Each row below holds a small network's activations on one input, seen along a few directions.
Each table varies a few parts of the input and shows all the possible inputs, shuffled.
Descriptions start from the smaller parts, as in this example, which fits no table here: ring(8) and (point or ring(11) or (values(2) and line(6))).
Shared parts are said once, and a part with two or three values counts as separate values.
(in the rows, 128 means zero)

Other details of the inputs shift rows strongly along two fixed directions, in all tables alike. That doesn't count.

Rows:
r1: [130 116 109  84 120 150 175 190  91 113  85 100 139 121 157]
r2: [ 65 121 154 114 107 122 129 167 127 137 139 152 133 143 206]
r3: [ 94 125 183 130 100 109 136 156 128 153 154 146 114 118 219]
r4: [131 137 137 129 119 124 138 139 122 128 131 108 121 104 131]
r5: [106 126 125 124 123 149 139 155 128 132 116 133 123 126 112]
r6: [135 124 114  90 123 154 169 205  85 121 105  96 125 116 151]
r7: [145 128 127 162 144 100  81  57 153 133 162 147 134 153 110]
r8: [154 112 133  88 115 138 177 165  95 114  83  93 129 107 166]
r9: [ 63 126 156 117 104 119 126 170 121 138 146 156 139 141 210]
r10: [144 131  93 124 150 148 117 129 128 116 130 124 125 139  79]
r11: [156 118 138 101 107 136 170 179  80 119 102  74 120  97 158]
r12: [161 136 109 125 149 114 132 108 125 113 122 100 132 127 103]
r13: [ 66 132 159 128 105 132 125 180 132 150 157 154 111 127 189]
r14: [115 134 158 150 123 113 111 109 151 149 160 157 114 124 153]
r15: [156 127  86 117 144 162 146 140 117 114  93 110 131 123  54]
r16: [116 142 107 153 150 127  90  96 162 136 159 163 127 153  96]
r17: [108 133 113 153 143 132  93  94 159 131 146 162 132 153  75]
r18: [152 127 124 138 135 138 132 102 140 131 113 132 124 117  83]
r19: [124 133 123 146 140  95  96  65 156 119 141 139 149 151 122]
r20: [125 129 126 150 137  93  89  62 152 122 143 142 147 153 125]
r21: [130 139 135 127 125 121 139 138 125 128 132 110 121 103 126]
r22: [ 96 123 184 135  96 111 128 154 120 151 156 140 117 117 215]
r23: [106 138 152 150 125  93 106 103 145 138 166 139 131 136 160]
r24: [149 128 129 153 147 106  93  65 154 132 155 151 128 151 117]
r25: [117 136 109 143 152 121  86  95 153 123 161 156 133 170 107]
r26: [130 114 113  82 120 151 166 187  90 104  91  97 135 127 150]
r27: [131 130 132 165 130 121  96  69 155 138 141 152 132 132  79]
r28: [166 115 114 121 137 127 129  97 119 110 102 113 142 134 118]
r29: [141 121 125 146 144 104  94  58 154 124 137 154 143 156 124]
r30: [152 127  92 115 141 160 143 143 116 112  98 111 130 126  59]
r31: [173 127 108 118 142 149 154 119 125 115  89 107 122 109  65]
r32: [142 128 139 117 133 119 141 133 125 129 128 123 120 123 151]
r33: [135 133 136 135 121 122 128 130 121 131 136 112 120 107 127]
r34: [147 118 142 114 105 155 169 168  97 131  91  99 118  86 120]
r35: [ 66 128 160 121 107 125 127 179 128 146 156 150 119 139 206]
r36: [ 63 133 160 128 106 121 128 180 127 156 161 158 123 136 214]
r37: [154 124 137 108 105 143 167 179  85 123 104  80 112  87 139]
r38: [165 130 105 123 133 145 152 121 119 111  92  91 130 105  59]
r39: [166 121  73  99 155 147 142 131 107  98  89 105 148 146  87]
r40: [110 127 121 128 126 147 138 149 134 138 118 138 126 125 108]
r41: [125 124 119 104 113 163 175 194 101 130  90 106 122 102 116]
r42: [107 120 153 146 116  99 101  91 139 135 147 151 143 144 171]
r43: [137 137 120 135 133 129 134 108 138 123 114 117 130 113  76]
r44: [142 129 127 142 122 134 128 109 127 128 116 119 127 114  83]
r45: [161 128 122 138 132 130 119 105 126 124 129 116 122 119  97]
r46: [135 128 124 139 151 101 101  64 160 123 136 154 140 154 125]
r47: [135 130 134 157 133 126 106  75 156 136 134 154 127 132  86]
r48: [191 123 106 121 140 146 142 122 110 115 105  95 118 108  82]
r49: [137 137 126 157 142  96  87  67 152 128 159 138 133 151 112]
r50: [147 126 142 129 121 133 137 134 121 134 128 123 114 108 137]
r51: [173 128  77 102 157 152 137 139 106 101 108  99 133 145  78]
r52: [117 141 107 151 150 128  88 100 156 134 159 161 130 152  94]
r53: [ 62 130 162 126 105 122 128 181 132 157 159 158 120 137 217]
r54: [119 135 118 121 131 143 126 156 120 126 136 131 122 131 124]
r55: [143 132 122 142 127 132 128 104 131 124 115 117 128 116  76]
r56: [159 118 112 122 133 119 128 100 114 110 105 105 145 133 118]
r57: [ 90 138 131 145 132 127 103 128 157 145 162 165 121 144 139]
r58: [ 94 134 178 133 105 115 135 157 133 153 153 148 106 106 195]
r59: [ 82 127 129 133 132 113 105 117 151 138 147 170 144 162 167]
r60: [138 121 128  89 115 126 176 168  94 108  86  78 136 102 158]
Each input here is: line(4) and (ring(6) or line(9)).
- Changing only the line(4) part turns r23 into r38. The same change can be made to r11. Which row results? => r44
- Changing only the line(4) part turns r54 into r9. The same change can be made to r45. Which row results? => r42
- Start at r8 and move only the line(4) part, one step at a time. The first step leads to r3. Which rows follow, in order? => r14, r18
- Change only the line(4) part in r47. List by row number the other rows that result. => r24, r29, r50
- Change only the ring(6) part in r17. List by row number the other rows that result. => r5, r15, r30, r40, r41

Rows:
r61: [169 137  84 112 173 118 118  87 146  84 123 100 121 157  76]
r62: [ 83 133 149 139 117 138  97 151 153 119 163 143 105 143 110]
r63: [ 97 132 133 149 143 115  90 116 147 157 180 179 133 172 180]
r64: [124 144  88 128 163 115 109 107 148 129 154 148 149 168 127]
r65: [130  99 163 104 110 146 138 161 112 122 122 120 102 129 175]
r66: [ 99 137 137 105 133 118 162 155 137 134 109 129 122  95 150]
r67: [117 151 109 161 145  85  64  51 153 121 183 137 155 161 118]
r68: [ 97 124 143  88 120 121 162 166 118 106 102  99 120 119 154]
r69: [116 111 159 134  79 130 122 135  96 131 116 125 142 120 162]
r70: [100 117 125 102 113 148 167 173 104 134  91 128 154 126 153]
r71: [173 135  99 129 167 146 144  83 156 107  87 131 150 121  50]
r72: [194 137 104 141 163 119 118  76 133 131 138 108 115 128  79]
r73: [138 117 160 126  90 142 166 149 106 146  98 113 120  92 152]
r74: [107 109 156 146 124 126  97  77 160 124 143 170 127 161 125]
r75: [119 125 158 123  99 126 178 151 112 138  96 105 133  87 145]
r76: [ 86 120 142 155 110 130 102 116 144 156 139 194 143 164 166]
r77: [205 116 110 139 148 144 129  94 123 124 107 102 118 113  84]
r78: [187 145  86 126 160 110 139  90 135 120 122  86 124 118  74]
r79: [ 97 115 143 155 122 129  96 136 143 155 158 185 133 159 190]
r80: [ 90 142 122 146 118  78  85  80 143 127 152 134 153 142 127]
r81: [104 137 151 125 110 107 170 155 124 140 111  96 125  89 159]
r82: [121 130 146 147 120  96  92 115 113 132 173 136 131 142 166]
r83: [137 146 111 122 132 164 143 173 124 128 118 122 103 101  78]
r84: [159 135  88 139 133 147 104 127  99 102 134  89 139 127  31]
r85: [144 146 105 118 159 116 140 117 148 125 137 134 119 118 127]
r86: [118 111 137 105 122 126 137 113 140 107 102 122 135 138 107]
r87: [ 88 144 154 171 109 118 109 135 145 160 175 143 106 110 112]
r88: [118 137  87 127 133 167 126 175 111 132 127 127 127 143  83]
r89: [ 86 141 108 123 143 122 129 135 139 133 123 142 154 146 148]
r90: [188 104 112 123 120 142 121 131  84 107 107  91 134 120 113]
r91: [144 120 147  95 132 133 135 153 115 116 139 111 105 141 154]
r92: [149 115 146 108 120 153 159 166 110 141 112 135 104  98 166]
r93: [165 130 129 103 139 142 164 172 112 130 118 119 101 105 154]
r94: [148 115 138 112 109 158 166 158 117 132  83 134 115  98 140]
r95: [ 85 122 153 153 102 101 101 100 130 128 139 144 162 129 146]
- What is each input in this table made of? => values(5) and (point or ring(6))
- Changing only the values(5) part turns r65 into r77. The same change can be made to r68. Which row results? => r81
- Start at r71 and move only the ring(6) part, one step at a time. The first step leads to r94. Which rows follow, in order? => r92, r93, r85, r66
- Change only the values(5) part in r76. List by row number the other rows that result. => r69, r73, r74, r94
